These are the activations of a small neural network, seen along a few directions. Each row is one input.
In each table, some parts of the input vary, and every possible input appears once, in random order.
Descriptions start from the smaller parts, as in this example, which fits no table here: one of 6 places along a line, together with either a single point or one of 9 places around a ring or (one of 2 separate values, together with one of 5 places around a ring).
Shared parts are said once, and a part with two or three values counts as separate values.
In the rows, 128 means zero.

Other details of the inputs vary at random and push rows far along two fixed directions, the same in every table; ignore that.

A family of inputs:
r1:  94 129 128 191  74  59  71 162 142  91 150  84
r2: 178  15 137 112  70 185  53  92 187  94 139 116
r3:  93 217 107 151 159  94 174 152  74 170 115 140
r4: 171 112 118  53 173 188 149  73 100 143 137 177
r5:  85 211 113 153 149  97 215 171  98 173 113 142
r6: 132 107 162  40 183 184 169 103 124 147 116 161
r7: 162 111 116  28 178 175 150  95 109 141 113 162
r8: 172 107 120  51 178 192 145  81  96 141 114 174
r9:  92 213 148 161 176 104 193 143 107 163 128 139
r10: 132   6 147  58  71 148  82 138 186  76 138 113
r11: 138 208 109 204 171 132 184 134  96 152 103 145
r12:  87 210 115 154 154  89 220 168 104 156 127 147
r13: 162  30 132  65  79 150  44 104 171  99 139 106
r14: 162 117 115  26 174 173 158  86 115 145 135 167
r15:  89 131 163 200  86  82  89 159 159 121 132  80
r16: 126 127 122 219  73  90  59 135 135 110 130  84
r17:  93 125 128 193  79  62  66 170 136  89 129  78
r18: 137 127 125 244  77 100  83 138 165  93 145  89
Each input here is: one of 3 separate values, together with either a single point or one of 5 places along a line.
The inputs of r17 and r1 match in every part but the choice among 3 separate values. If r7 is changed in the same way as r17 into r1, which row does it become? -> r14
Change only the place on the line of 5 in r16. List by row number the other rows that result. -> r2, r3, r5, r13

A family of inputs:
r19: 150  83 125 137  93 141 103 124 162 111 143 119
r20: 156  90 116 130  98 136  77 115 141 114 128 113
r21: 149 132 117  82 158 171 180 106 116 153 135 169
r22: 116  80 142 116  91 129 106 142 164 114 138 123
r23: 127  88 135 102  89 116  85 134 140 111 134 116
r24: 150 134 115  81 166 168 177 106 112 144 134 169
r25: 119  82 142 113  94 133 110 141 163 112 137 105
r26: 162 137 102  78 173 163 161 102 100 147 126 167
r27: 119 237  96 170 186 109 210 138  71 165 122 156
r28: 128  84 139 109  99 116 101 133 152 102 132 112
r29: 121 191  95 218 113  75 119 151 108 136 127 104
r30: 144 147 138  71 183 163 163  98 121 149 127 160
r31: 136  87 135 126 104 132  91 116 144 100 141 118
r32: 140 141 143  77 172 170 173 101 133 160 129 160
r33: 104 188 122 219 123  78 119 149 108 126 118 102
r34: 128  87 131 101  93 113  88 129 143 114 131 110
r35: 123  82 149 114  87 126 109 140 160 112 138 121
r36: 118  90 127 102  96 123  81 138 142 114 136 111
r37: 122  78 141 112  99 121 110 135 161 103 132 109
r38: 117 185 110 227 119  83 140 158 124 126 129 109
r39: 119  83 136 110 101 122  95 140 152 100 136 121
r40: 141  83 143 140 105 146  96 120 156 105 124 116
r41:  98 231 119 158 176 103 229 153  87 183 108 151
r42: 130  86 157 120 115 125  75 118 141 110 140 109
r43: 144  88 134 133 108 138  80 116 142 104 122 114
r44: 130 133 124  59 173 151 182 116 108 147 118 158
r45: 103 189 118 218 114  77 113 147 106 136 118  99
r46:  92 181 130 204 114  66 148 169 127 128 120 102
r47: 134  85 135 128  90 137 104 119 159 109 148 120
r48: 125  82 165 128 106 138  95 122 158 121 144 112
r49: 124  83 132 104 102 113  94 132 147 102 129 107
r50: 117  80 140 114  99 125 103 142 160 104 136 122
r51: 126 136 119  58 171 151 166 122 101 148 120 170
r52: 140 132 133  85 172 174 173 102 110 148 119 165
r53: 113 190 103 215 117  71 124 154 109 122 132 106
r54: 128 137 124  59 174 158 179 122 106 145 122 154
r55: 118  85 135 109 103 127  93 141 151 101 137 114
r56: 137  89 131 123 103 128  82 114 138 102 138 117
r57: 143 135 128  81 175 170 165  99 102 146 119 164
r58: 128  87 139 105  97 116  90 137 142 101 134 118
r59: 158 135 120  88 176 178 163 101 106 148 109 164
r60:  87 180 127 206 110  70 154 170 132 138 120  98
r61: 128  85 135 104 100 113  93 132 146 103 130 112
r62: 155 133 125  93 174 182 172 104 113 151 109 165
r63: 109 186 124 230 124  87 126 152 116 125 112 102
r64: 145 138 117  74 169 163 171  99 103 142 133 169
r65: 159 139 111  83 169 174 150  96  97 161 107 160
r66: 119  87 127 103  94 118  83 136 143 113 135 119
r67: 132  83 146 135  95 145  99 119 157 113 134 116
r68: 146  83 138 143  97 152  98 121 160 116 124 115
r69:  91 183 133 205 112  69 146 174 123 126 124 109
r70: 144 140 115  71 165 162 155  94  92 158 125 164
r71: 126  83 164 128 113 134  92 122 154 111 143 112
r72: 142 143 143  75 180 167 170 101 129 151 128 161
r73: 139 102 142 114 107 125  73 111 157 116 138 107
r74: 135 135 149  75 185 163 161 103 103 154 129 159
r75:  93 185 129 201 114  65 138 172 116 123 124 107
r76: 151  82 132 141  96 148 101 123 161 114 132 118
r77: 144  87 130 130 100 139  73 112 140 114 122 111
r78: 124  86 128 102  96 113  90 129 144 114 130 105
r79: 159 132 119  91 173 178 175 106 113 149 117 167
r80: 129 240  94 176 194 115 200 137  66 173 102 154
r81: 121 187 111 230 123  85 129 155 116 125 118 104
r82:  98 186 127 226 110  85 141 153 123 136 130 106
r83: 142 134 122  78 166 167 177 101 111 144 133 169
r84: 146 130 133  92 165 184 175 103 116 158 113 164
r85: 120 188 104 225 121  78 133 156 116 124 129 108
r86: 122 133 128  65 170 164 179 126 115 149 124 165
r87: 152  88 128 135 107 140  77 117 144 104 120 113
r88: 123  86 132 103 104 122  91 137 145 101 134 103
r89: 138 100 146 116 115 125  78 114 159 106 138 110
r90:  88 190 113 194 114  66 126 169 110 135 123  88
r91:  86 185 126 204 120  75 148 175 125 127 124  94
r92:  87 234 115 160 180 112 222 161  86 183 113 153
r93:  85 189 116 199 120  68 125 175 112 126 123 101
r94: 145 141 108  68 162 159 157  95  95 155 131 165
r95: 131  84 141 129 100 136  98 119 151 102 140 119
r96: 154 140 101  70 162 160 158  99  95 155 131 165
r97: 129  90 152 118 110 126  72 115 138 122 140 108
r98: 138  90 125 120 100 124  84 115 141  99 144 118
What is each input in this table made of? -> one of 5 places along a line, together with either one of 2 separate values or one of 6 places around a ring or one of 8 places around a ring
The inputs of r70 and r31 match in every part but the place on the line of 5. If r96 is changed in the same way as r70 into r31, which row does it become? -> r27
The inputs of r55 and r86 match in every part but the place on the line of 5. If r75 is changed in the same way as r55 into r86, which row does it become? -> r69
The inputs of r40 and r63 match in every part but the place on the line of 5. If r83 is changed in the same way as r40 into r63, which row does it become? -> r64
Change only the place on the ring of 8 in r84. List by row number the other rows that result. -> r19, r21, r47, r67, r68, r76, r82
Change only the place on the line of 5 in r60. List by row number the other rows that result. -> r37, r44, r49, r78
Change only the place on the ring of 6 in r90. List by row number the other rows that result. -> r23, r34, r36, r66, r78
Change only the choice among 2 separate values in r71. List by row number the other rows that result. -> r72

A family of inputs:
r99: 109 103 105 142  70  80  72 149 134 127 118  78
r100: 137 200 132 214 161 108 186 140 125 135 120 113
r101: 141 168 124 101 190 171 225  96 103 144 137 170
r102: 158  62 134  70 122 160 150 113 142  97 160 151
r103: 146 126 148 179  85 109  48 114 146 128 125  88
r104: 134 117 122 173  97  97  72 111 131  77 149  87
r105: 145 181  64  58 182 143 173 121  85 165 124 170
r106: 169  81 166  88 119 192 122  91 167 148 129 143
r107: 113 100 151 190  89 110 106 132 174  80 131 111
r108:  48 126 196  92 113  37  60 163 158 100 155  69
r109:  99 210 137 206 123 115 174 131 118 165 133 134
r110: 154  83 130  54 108 152  93  96 111 137 147 156
r111: 153  71 121  73 123 171 130 117 156 116 171 165
r112: 107 107 137 171  87 102  61 112 133 122 135  85
r113: 146  75 123  51  89 167 139 121 160 142 129 147
r114:  85 184 131 196 144 109 182 186  95 141 115 137
r115: 108 204  79 180 130  93 182 174 130 148 132 129
r116: 155  62 165  88 133 188 130  96 165 152 121 129
r117: 146  57 144  72 125 158 144 119 150 100 135 169
r118: 122 161 114  74 195 158 173 133  51 158 107 178
r119: 104  85 146 176  70 100 107 153 155 122 148 101
r120: 103  91 122 158  60  97 113 163 168 127 124  84
r121: 161  82 104  58 132 154  89 102 121 115 165 158
r122: 153  69 126  57 134 142 103 104 116  99 129 162
r123: 113 196  91 178 130  83 202 170 116 129 121 115
r124: 118 172 122  86 203 177 167 108  64 157 101 168
r125: 162 175 121 111 204 184 199 106 127 173 131 175
r126: 107 217  88 162 116  75 145 153  86 169 107 121
r127:  96  97 155 188  90 135  95 153 160  93 125  98
r128: 166  73 116  55 131 144 109  99 108  96 154 144
r129:  27 211 199 126 167  46 181 187 140 148 144 102
r130: 106 208 117 195 160  87 146 125  88 126 108 134
r131: 160 116 133 181 110 100  66 117 141  87 130  77
r132: 102 200 130 195 116  96 181 156 105 165 138 145
r133:  84 189 106 179 133 105 187 196 110 146  92 120
r134: 129 126 110 175  97 107  51 115 146  97 161 101
r135: 121  96 166 195 103 138  90 160 169 103 106  89
r136: 176  78 145  78 155 165  93  84 137 108 103 143
r137: 135 114  90 143  80  74  83 148 132  82 132  80
r138: 126 159 113  73 182 141 179 108  58 187 122 171
r139: 129 108 148 180 113 122  49 144 136 102 100  82
r140: 106 223 120 190 133  98 134 116  85 165 127 128
r141: 153  74 102  39 125 139 109 115 130 103 105 145
r142: 155 124 121 183 111 110  45 121 155 107 142  91
r143: 121 114 127 191  87 123  91 130 180  97 168 107
r144: 136  71 107  37 124 163  99 135 116 116 101 132
r145: 115 158 138 100 180 177 215  97 104 188 123 168
r146: 147 169 132  92 203 163 168  89  80 198  98 151
r147: 145  62 120  54 115 155 149 129 164 104 111 152
r148: 168  67 162  92 146 180 133 100 172 109 110 149
The inputs of r142 and r125 match in every part but one. If r105 is changed in the same way as r142 into r125, which row does it become? -> r115
The inputs of r127 and r124 match in every part but one. If r117 is changed in the same way as r127 into r124, which row does it become? -> r122
What is each input in this table made of? -> one of 2 separate values, together with either a single point or (one of 4 places along a line, together with one of 6 places around a ring)
Change only the place on the ring of 6 in r142. List by row number the other rows that result. -> r103, r131, r136, r139, r146
Change only the place on the ring of 6 in r123. List by row number the other rows that result. -> r113, r115, r120, r133, r147
